These are the activations of a small neural network, seen along a few directions. Each row is one input.
In each table, some parts of the input vary, and every possible input appears once, in random order.
A made-up example of a description, with smaller parts first: values(2) and (point or ring(9) or (line(4) and ring(5))).
Shared parts are said once, and a part with two or three values counts as separate values.
(in the rows, 128 means zero)

Other details of the inputs vary at random and push rows far along two fixed directions, the same in every table; ignore that.

A family of inputs:
row 1: [123 131 111  75 178 194 112 120 121 169 169]
row 2: [113 138 128  53 184 179 112 132 112 150 151]
row 3: [201 141  66 127  67 153 102 119 130 126  77]
row 4: [ 71 101 147 141 134  82 115 106 197 108 212]
row 5: [ 59  92 188 149 168  80 117 108 156 107 188]
row 6: [107 173 142  70 187 165 168 166 118 177 140]
row 7: [ 78  94 151 129 137  74 126 106 181 103 216]
row 8: [105 167 152  75 187 171 170 156  94 182 146]
row 9: [173 141 107 149 120 155  95 151  99 106  41]
row 10: [ 81  83 150 128 127  72 131  87 162 125 223]
row 11: [102 162 155  90 191 182 165 153 100 192 142]
row 12: [202 123  80 136  75 161 112 103  97 135  80]
row 13: [123  77 152 215  73  55 120  98 123  58  98]
row 14: [208 134  70 115  69 145 113 119 114 120  81]
row 15: [122 119 167 216  70  33 180 139 120  74  92]
row 16: [194 139  63 132  77 148 103 129 121 125  73]
row 17: [101 181 142  81 182 175 155 168 132 182 138]
row 18: [101 162 151  89 193 181 167 150 101 192 140]
row 19: [200 130  74 138  71 162 102 117 120 135  76]
row 20: [110 159 126  66 195 176  94 153 147 148 138]
row 21: [178 140 110 131 120 143 110 142  69  97  50]
row 22: [100 180 138  81 185 174 157 166 134 182 136]
row 23: [117 111 171 221  75  37 185 124  99  79  93]
row 24: [164 162 123 165 107 153 156 166  84 139  41]
row 25: [126 136 109  60 174 183 117 124 115 159 173]
row 26: [ 56  90 174 146 149  87 110 111 184 108 189]
row 27: [ 66 104 179 128 162  64 119 124 172  92 188]
row 28: [113 113 169 240  74  48 171 134 128  88  84]
row 29: [ 76  84 147 146 126  84 117  96 192 134 216]
row 30: [174 145  90 131 101 152  97 144 113  99  47]
row 31: [ 85  90 143 123 124  67 128  99 185 120 220]
row 32: [139 135 105  49 152 180 117 107 129 177 181]
row 33: [186 131  79 150  95 166 103 134 106 117  68]
row 34: [130  89 143 193  68  40 121 114 139  43  99]
row 35: [195 121  76 141  85 156 114 114  87 134  77]
Description of these inputs: ring(5) and (values(2) or line(5)).
Q: Changing only the ring(5) part turns row 23 into row 28. The same change can be made to row 8. Which row results?
A: row 24
Q: List by row number the other rows that have the ring(5) part in common with row 4.
A: row 3, row 16, row 17, row 20, row 22, row 30

A family of inputs:
row 36: [ 80 120 151  98 172 133 112 129 169 149 186]
row 37: [ 81 110 155  94 175 133 117 120 146 144 191]
row 38: [168 142  88  97 133 186 114 130  86 148  91]
row 39: [ 95 119 140  87 160 126 131 116 164 156 202]
row 40: [183 152  79  90 120 178 114 133 103 151 102]
row 41: [ 94 113 142  91 156 135 122 101 153 156 211]
row 42: [ 79 122 137  94 164 134 125 119 163 147 195]
row 43: [178 149  86  97 122 184 116 136 115 159  91]
row 44: [ 76 138 161 116 175 132 151 139 154 164 184]
row 45: [ 92  79 165 198  91  27 128 109 160  68 154]
row 46: [188 112  96 199  30  86 124 112 113  73  64]
row 47: [166 131 133 212  56  80 148 137  99  85  31]
row 48: [165 157 100 100 147 184  97 150 110 133  74]
row 49: [167 152  84 102 130 185 109 139 109 153  86]
row 50: [173 127 120 215  62  80 157 140  87  82  48]
row 51: [164 157  97  94 145 184 103 151 105 125  77]
row 52: [103  82 154 205  67  34 127  88 178  84 168]
row 53: [ 78 120 149  92 171 133 119 131 164 140 189]
row 54: [ 83 121 137  93 169 126 124 119 157 150 197]
row 55: [ 69 141 170  99 172 126 154 138 150 153 176]
row 56: [160 168 104 111 139 184 148 162  90 153  81]
row 57: [168 156  97  92 150 177 103 151  99 128  79]
row 58: [ 72 132 176 100 177 127 153 127 133 158 178]
row 59: [100  79 156 197  71  35 141  95 173  78 164]
row 60: [190  99 107 200  40  86 131 105  96  79  59]
row 61: [ 83 100 186 204  94  21 163 116 147  82 142]
row 62: [162 157 110 113 144 184 147 151  73 157  84]
row 63: [166 147 104  95 150 185 102 140  88 129  79]
Q: Changing only one part turns row 39 into row 60. The same change can be made to row 40. Which row results?
A: row 41
Q: What do these inputs look like to the network?
A: line(4) and (values(2) or line(5))
Q: Change only the values(2) part in row 50. List by row number the other rows that result.
A: row 61
